Each row has a name. Each question is about the rows just above it. Places in a row count from 0.

z275: [20 51 55 57 56 56]
z190: [ 0  4 26 53 56 56]
z138: [ 0  1  0  6 36 54]
z923: [ 0 -1  1 19 49 56]
z385: [ 0  0  4 28 52 56]
z75: [ 1  6 36 54 57 56]
z596: [ 1  4 28 53 56 56]
z651: [ 0  2 20 50 55 56]
Count the entries of [ 0  4 26 53 56]:  5
Count the entries of [20 51 55 57]:  4
The row named z138:  [ 0  1  0  6 36 54]
Number of entries in [0]:  1
How many times does z596 hold [56]?  2
Where does [ 0  0  3 28 52 56] differ from z385, and what was there?  2, [4]

z275: [ 25  44  22 -25 -11 -10   6]
z142: [  5  35  -5 -14 -54 -37  22]
z169: [ 2  6  4 -5 -5  3  4]
z750: [-10   9  -3 -10 -10  -9   8]
z138: [ 25  44  22 -25 -46  10  28]
The row named z138:  [ 25  44  22 -25 -46  10  28]
Where does [ 25  44  22 -25 -46  10  29] differ from z138, and what was there?  6, [28]
The row named z750:  [-10   9  -3 -10 -10  -9   8]

z834: [-34   0  26 -39   9 -41 -29 -43  25 -13  44   9  38 -13   9 -24 -24 -18
 -41]
z750: [-11 -22 -13  27 -10  28 -36   4  -1  17 -31  -2 -32 -34 -38 -23  30 -10
  18]
z75: [-44 -10 -28 -19 -43  40 -32 -13 -14  12   2 -25  11  29  42 -10  31  -2
  12]
z651: [-20 -16  15 -33  34 -29 -30  11 -22  34  38  22  32 -11  -8 -26 -14   9
 -37]
z596: [-29  17  40  40   7   7  41  24  40  20  -8  15   1 -39 -27 -21 -13 -38
 -29]
z385: [ 17 -27  34  36 -17  20  17 -40 -21   9  26 -15 -16  36  -8 -17  31  -5
 -30]
z275: [ -2 -11  24  -5  30  31  36  13 -17  -1  16 -42  26   1  18  24   9 -15
 -28]
z138: [-28  43 -21 -38 -27 -16 -28 -26 -33 -38  42  33  35  12 -33  30 -31   2
 -16]
z142: [  5  38 -31  33  30  23 -18 -23 -35 -28 -12 -31 -19  40  40   1 -38 -42
 -43]
Where does [-28  43 -21 -38 -27 -15 -28 -26 -33 -38  42  33  35  12 -33  30 -31   2
 -16] differ from z138, and what was there?  5, [-16]
One entry of z596 was changed: [-29  17  40  40   7   7  41  24  40  20  -8  15   1 -39 -27 -20 -13 -38
 -29]. Where, and from what?  15, [-21]

